Each row below holds a small network's activations on one record, seen along a few directions.
Records have a field called PUFIF. Each example row is followed by its value.
The largest differences between rows may come from other fields.
In the rows, zero is written as 500.
Random noise pushes rows far along 15 fixed directions. That doesn't count. These rows show it; they differ only by the noise:
[593 650 832 301 232 398 420 880 394 361 624 411 578 640 542 419 388 529
 449 506 572 436 424 595 532 433 643 526 457 483 385 587 351 424 479]
[356 773 446 431 395 506 477 762 548 434 247 404 408 448 365 521 424 601
 620 374 564 411 492 626 628 472 510 568 413 547 539 695 668 440 443]
[558 460 580 642 561 369 491 465 492 497 532 449 480 575 476 525 599 681
 401 615 402 259 540 522 537 417 499 298 592 484 611 596 571 355 560]
[297 438 267 771 461 454 480 477 366 404 473 287 502 422 267 573 674 600
 415 317 322 522 376 477 561 380 540 320 321 433 462 351 608 380 545]
[478 591 678 590 502 457 592 390 429 711 410 597 396 362 699 466 509 519
 343 609 618 444 647 575 387 603 534 433 554 477 706 620 500 495 548]
[518 344 766 442 478 396 459 673 417 468 526 464 801 381 555 495 499 558
 389 452 701 530 551 398 190 518 539 483 615 476 519 591 595 796 545]
[575 569 533 344 515 643 486 452 636 385 510 432 528 493 442 470 391 408
 671 430 620 548 431 519 518 402 406 598 398 467 262 356 531 459 409]
[513 518 548 532 426 626 426 407 757 618 338 656 612 676 494 444 647 617
 578 793 442 321 478 445 655 258 418 731 438 446 627 729 514 417 500]
[270 356 378 553 674 508 280 285 561 580 525 350 737 481 317 606 662 727
 422 571 590 661 315 444 313 393 555 510 607 450 511 662 549 590 577]
[457 375 631 445 552 390 597 593 538 679 310 629 525 294 591 477 520 479
 404 539 592 402 646 657 403 493 474 323 444 486 607 568 652 681 469]
[424 251 467 529 617 469 498 413 669 499 436 477 587 361 367 562 682 684
 424 544 694 482 474 565 368 292 412 312 537 551 434 621 626 621 488]
[437 570 533 675 344 536 475 568 340 485 398 505 609 468 495 464 510 498
 503 425 406 514 500 350 516 508 530 679 372 346 560 390 554 477 522]
[641 513 530 466 525 455 492 514 316 348 613 595 511 434 508 564 515 498
 425 580 524 579 451 471 480 549 403 533 614 433 406 352 455 428 375]
[501 538 675 484 369 519 460 368 497 624 554 365 486 551 560 403 546 443
 503 613 554 584 424 629 557 314 519 447 423 501 412 628 375 401 576]
[531 592 624 292 600 593 423 330 587 507 554 489 472 454 536 472 376 510
 525 544 820 600 448 581 397 473 511 578 557 468 357 514 411 511 439]
[431 509 467 451 619 556 321 370 429 484 453 441 767 508 411 406 568 435
 441 467 452 399 405 343 550 317 563 489 328 335 591 435 586 658 484]
[546 593 633 554 436 544 497 477 356 454 463 599 411 376 537 455 364 550
 526 487 720 618 511 530 477 535 474 652 494 354 330 315 420 392 401]

[363 373 493 348 514 404 522 539 485 580 576 374 535 426 529 494 546 379
 308 340 479 546 477 584 371 528 685 246 354 541 553 493 472 696 576] => vil
[334 492 439 734 554 599 442 338 541 782 337 638 638 522 529 518 526 586
 552 662 377 587 516 402 436 594 479 756 504 349 649 510 535 451 545] => pumo
[584 596 441 723 563 459 629 360 396 560 421 654 275 397 557 499 616 553
 408 690 456 361 598 563 658 499 352 335 575 530 636 533 517 298 434] => fod
[307 671 454 378 273 518 395 685 384 584 483 388 712 559 491 461 638 379
 364 508 378 591 358 469 548 444 636 558 350 554 680 766 411 627 538] => pumo
[538 560 447 667 465 455 552 439 336 552 348 497 277 386 438 396 488 529
 595 500 519 471 576 615 793 387 338 349 459 475 421 485 520 359 431] => nime
[545 655 639 621 624 529 585 445 493 542 806 250 712 536 593 607 446 402
 470 582 367 674 401 505 133 795 438 352 689 590 406 405 502 292 581] => tunu
[556 415 460 428 623 480 494 622 651 456 382 714 464 524 427 548 450 562
 639 645 489 449 466 696 601 446 396 526 518 484 330 410 574 415 327] => zefis
[704 413 497 297 574 481 477 517 537 412 581 624 557 552 468 495 613 370
 522 771 444 504 379 643 681 289 271 368 517 560 309 494 448 441 315] => sazu
[686 395 672 434 545 419 402 371 355 532 622 462 508 634 634 425 378 368
 590 530 429 517 566 425 553 507 535 550 610 404 488 442 450 561 599] => tate
[622 569 689 498 490 481 459 558 551 581 520 354 625 706 489 372 422 397
 693 628 302 383 464 627 673 339 411 372 409 483 367 515 538 326 513] => vusup
[489 420 426 448 603 528 400 292 641 474 484 448 412 593 465 499 508 638
 516 425 630 352 578 360 524 413 610 541 601 518 647 670 527 645 610] => tate
[638 663 512 615 509 679 617 344 561 398 430 578 514 426 526 414 591 491
 485 543 676 331 596 334 523 400 303 493 512 568 561 561 548 505 417] => vusup
[342 584 488 397 526 418 427 442 300 718 348 426 303 310 533 470 352 444
 589 449 693 786 528 727 567 584 522 505 574 515 473 675 481 601 512] => nime
[450 386 554 548 197 478 590 823 745 402 446 389 453 555 453 574 470 733
 636 303 589 473 599 426 387 521 552 680 556 652 485 720 567 546 639] => sulu
[478 583 601 447 468 488 366 698 398 480 465 311 826 522 394 375 473 448
 577 442 491 486 413 427 528 390 490 446 428 486 455 608 593 636 482] => vil
[381 483 448 452 471 474 555 431 454 751 415 651 383 366 635 527 540 386
 410 600 491 669 525 629 494 609 536 542 454 508 628 565 416 556 499] => sulu
[530 223 524 559 524 619 641 223 736 602 499 532 458 427 603 486 525 380
 577 443 556 579 606 460 359 447 437 505 416 498 426 341 523 608 605] => tunu
[392 229 433 540 572 492 430 601 611 482 451 477 795 493 306 420 597 529
 462 429 412 360 392 485 524 235 548 290 205 386 370 296 593 633 445] => fod
[462 383 464 428 615 455 304 442 266 431 377 729 525 334 408 447 479 640
 426 522 804 603 485 470 554 379 504 600 555 326 437 439 434 714 332] => pumo
[626 625 594 479 495 480 431 371 398 479 556 584 411 568 628 498 553 630
 386 671 646 411 590 363 512 532 513 604 807 562 741 815 385 531 543] => sazu
[409 396 310 423 341 650 509 446 661 499 370 452 591 525 447 497 692 304
 633 435 410 625 437 399 599 290 423 659 316 604 524 645 578 717 552] => tate
[563 633 577 559 494 490 496 443 494 580 525 386 620 603 556 460 624 424
 500 649 350 388 490 456 513 445 402 419 594 606 696 778 578 484 624] => tavi
[431 651 546 511 573 569 499 337 515 595 456 328 595 474 572 408 565 337
 445 455 531 423 517 453 438 447 553 360 431 586 681 681 594 640 615] => zefis
[275 485 412 417 580 447 380 577 436 693 572 504 682 521 455 488 454 520
 322 473 363 536 385 504 430 647 727 450 345 335 567 363 391 563 487] => nekal
[462 648 630 467 558 551 531 463 640 601 491 444 537 536 540 405 473 486
 451 569 573 358 476 622 453 456 565 340 403 550 520 581 466 435 500] => sulu
[516 754 754 519 594 414 439 631 335 531 675 234 782 501 498 501 445 519
 451 667 550 634 343 636 269 623 455 277 725 596 400 688 498 365 498] => fod
[704 326 438 353 634 370 525 455 381 440 585 520 487 506 556 570 506 316
 521 409 244 416 635 406 557 540 447 444 581 432 657 359 679 623 555] => tavi
[740 500 516 316 571 682 584 282 622 462 503 452 531 464 562 408 421 112
 782 472 512 549 533 450 549 412 211 549 468 558 364 375 638 605 441] => tavi
[514 376 558 638 479 395 506 506 407 533 510 619 473 490 582 557 550 620
 402 586 469 508 576 452 423 584 539 531 653 466 621 533 471 510 567] => tunu
[429 455 546 752 355 499 519 607 378 494 508 460 629 507 406 394 567 540
 415 475 404 481 404 513 578 347 517 371 239 387 331 278 420 357 471] => nime
[661 540 555 412 462 406 603 653 246 312 621 446 574 408 552 475 576 263
 369 442 434 482 504 480 515 491 400 242 486 591 481 439 528 609 416] => vusup
[516 499 515 402 534 705 502 386 797 514 525 476 629 554 465 411 488 458
 581 499 634 452 444 434 460 368 462 546 360 520 368 465 460 544 458] => vil
[509 461 398 444 196 619 769 492 697 506 574 283 275 501 594 498 481 219
 647 166 366 590 608 439 531 569 491 538 277 668 446 428 487 533 664] => nekal
[567 529 650 443 334 534 605 631 590 550 489 344 530 484 602 485 441 344
 675 439 516 602 575 535 420 535 398 523 541 659 431 660 577 560 586] => sazu
[538 330 431 519 470 401 543 607 478 405 430 665 471 466 462 533 634 609
 403 509 494 359 582 439 577 427 458 454 531 528 595 549 548 630 455] => nekal
[354 697 358 597 569 735 498 435 680 463 293 549 722 453 317 368 749 463
 430 628 546 306 309 538 643 142 386 347 155 537 481 532 580 462 322] => zefis

Which value of PUFIF does each new row have?
[511 417 518 335 489 497 501 582 438 400 535 460 633 320 476 523 552 410
 473 436 749 735 434 489 337 478 407 475 568 620 355 582 509 755 430] => vil
[364 435 502 489 472 582 288 310 482 704 437 452 585 585 523 400 396 459
 643 470 467 665 460 411 556 445 652 763 406 317 528 482 431 598 625] => tunu
[645 359 542 452 540 441 568 527 428 410 378 602 413 293 501 491 515 423
 614 525 714 614 574 620 544 390 268 424 614 587 317 533 610 639 386] => zefis
[471 517 426 441 650 585 357 310 675 544 532 341 687 736 406 411 584 430
 523 560 288 258 398 426 659 257 540 382 327 469 594 548 552 492 561] => pumo
[528 404 359 592 485 546 498 455 530 308 411 494 472 460 393 521 618 583
 530 366 553 385 563 306 565 362 441 524 523 538 556 536 625 628 518] => sazu
[640 405 539 347 524 583 566 307 623 530 529 508 429 471 575 450 491 340
 641 547 629 607 542 541 547 397 322 510 533 593 357 531 469 592 477] => nime
[454 423 377 293 272 547 549 495 560 670 413 395 406 524 582 502 523 129
 753 438 298 793 493 582 698 457 413 685 366 631 476 640 513 644 600] => nime
[528 460 729 762 487 601 415 356 610 686 431 439 661 624 514 366 426 626
 705 636 534 475 529 450 476 374 446 609 523 384 392 530 516 371 606] => sazu
[472 367 306 356 431 533 407 542 562 412 586 420 505 571 382 606 478 450
 671 424 377 758 360 492 569 475 480 690 490 501 309 409 460 493 496] => tunu
[445 275 383 427 656 435 471 360 679 548 455 470 386 542 439 454 552 525
 466 413 448 231 562 553 637 305 634 249 364 489 597 496 565 624 563] => fod
[379 311 393 671 391 575 576 207 582 579 549 373 342 453 480 504 664 505
 457 433 561 674 469 534 482 341 503 408 384 557 399 488 384 461 632] => pumo
[557 797 498 271 347 616 475 731 402 300 423 647 563 467 551 506 485 356
 519 514 605 587 452 403 536 570 441 806 526 565 553 616 468 618 348] => sazu
